[ -1  -2 -21  73]	73

[[-63   8  57   4  13 -26   2]
 [ 79 -10 -65  -9 -21  18  -5]
 [-64   7  56   4  20 -26   6]]	2

[[ 9 42  2  1  6]
 [29  9  2  1 10]
 [64  9  2  1  6]]	6

[  6 -67  60   5]	5

[73 23 40 48]	48

[[-16  52  34 -14  -5 -18 -42]
 [ 48 -12 -45  -8  -6 -61  45]
 [ 15  27  35  18  12 -80  37]]	-42
---
array([[ 0.12,  0.02,  0.05, -0.13,  0.06,  0.13],
       [ 0.16, -0.05,  0.17, -0.16,  0.19,  0.17],
       [ 0.14,  0.14, -0.12, -0.15, -0.10,  0.14]]) → 0.19

array([[-1.829,  1.825,  1.402,  2.025, -0.275,  0.571],
       [ 2.377, -0.444, -0.099, -0.581,  1.203,  0.543],
       [-1.941,  1.917,  1.430,  2.102, -0.358,  0.528]]) → 2.377

array([[-1.174, -1.145,  0.682,  0.973],
       [-0.117,  1.580, -0.610, -0.892]]) → 1.580

array([[ 0.5,  1.4, -0.9,  0.0],
       [-1.6,  1.1,  1.3, -1.6]]) → 1.4

array([ -9.36, -19.84,   3.15,  -0.16,  12.85,  13.55,  -4.46]) → 13.55

array([-134.443,  -13.703,  -86.775, -108.807,   48.383,  -97.660,
        146.535]) → 146.535
---
[ 69  -8 -65  66] -> 66
[  5 -26 -78 -16  -4 -10  28] -> 28
[-65   6  45 -51] -> -51
[  1  80 -79 -35 -64] -> -64
[ 19 -11 -31 -68   1  64 -62] -> -62
[ -7  58 -19 -73  -8] -> -8
[ 62 -44 -18  36  21  68] -> 68
[-37  62 -52 -64] -> -64
---
[-80  52  18  22  43] | 22
[ 10 -24 -74  -3] | -74
[ 70  42 -16  27   1  43] | 1
[-80  49 -62 -37 -56] | -37
[-29 -25  29 -37  59 -33] | 59
[  5 -44 -65  40] | -65
[ 66  23   0 -44 -14] | -44
---
[[58  8 78 95 59]
 [60 58 55 44 28]] Answer: 59

[[ 70  37 246  42 106]
 [113 111  69 181  72]
 [104  92  42  80 133]] Answer: 72

[[9340 6194 8868 3010 5751 7949]
 [7160 3825 1068 3674 1123 2001]
 [4432 7633 8485 7355 9553 7828]] Answer: 2001

[[ 200  549  570 -277  -88]
 [-291  678  399 -439 -165]
 [-972  378 -236 -248  -52]] Answer: -165

[[209 303 649 337]
 [315 391 845 287]] Answer: 337

[[89 31 55 24  9 11]
 [79  8 37 31 44  7]
 [88 32 34 29 40  3]] Answer: 7
---
[ 66  34 291 800]	66, 800

[[142  66 152 240  44 176]
 [ 64 177  81 168  56 211]]	142, 211

[[3437 9629 3429 4037 4121]
 [3184 8239 3108 4850 4336]]	3437, 4336

[4 3 2 9 5 6]	4, 6

[140 206  98  40 118 116 253]	140, 253

[458 621 982  62 729]	458, 729

[[206 149 163  11 100]
 [181  35 150  11 168]]	206, 168

[44 92 49 19 58 61 65]	44, 65

[[ 603  380 -481  186  523 -548  597]
 [ 680  322 -362  243  511 -544  624]]	603, 624
---
[ 61  17   9   5 -47  34  36] value 61
[ 52  79 -40 -11  15] value 52
[-24 -61  22   6] value -24
[ 32 -60   9 -11 -15] value 32
[-18 -32  79 -67 -61] value -18
[ 65   6 -70   4 -62  18 -53] value 65
---
[92, 15, 82, 98, 74, 49, 76] → 74

[[60, 76, 73, 41, 46, 32],
 [2, 64, 84, 94, 21, 39],
 [74, 36, 64, 52, 56, 82]] → 41

[191, 709, -990, 804, -793, -17, 257] → -793

[[658, 841, 409, 769, 450, 570, 549],
 [421, 343, 241, 638, 517, 614, 510]] → 450

[469, 558, 685, 816, -709, 799, 493] → -709

[[509, 322, 521, 227, 804],
 [374, 322, 349, 247, 333],
 [279, 316, 260, 590, 157]] → 521

[8, 1, 7, 6] → 1

[[42, 56, 51, 71, 12, 67, 88],
 [43, 58, 55, 78, 17, 71, 82],
 [52, 50, 51, 59, 21, 56, 81]] → 12

[211, 200, 138, 113, 168, 155, 50] → 168

[2539, 5355, 8580, 5062, 4257] → 8580
---
[-29  24  32 -32 -42   5] ==> -29, 5

[[36 36 33 33]
 [83 77  5  5]
 [88 86 52 52]] ==> 36, 52

[-819   33  537  711] ==> -819, 711

[ 28 201 150 116] ==> 28, 116

[452  27 608 853 290 545 313] ==> 452, 313

[8 0 3 3 6 6] ==> 8, 6

[[6 3 4 3 5]
 [8 1 4 3 5]] ==> 6, 5

[[7 4 1 1]
 [8 8 7 7]] ==> 7, 7

[[110 676 643 255  69 283]
 [764 601 644 145 271 226]
 [740 751 490 338 188 684]] ==> 110, 684
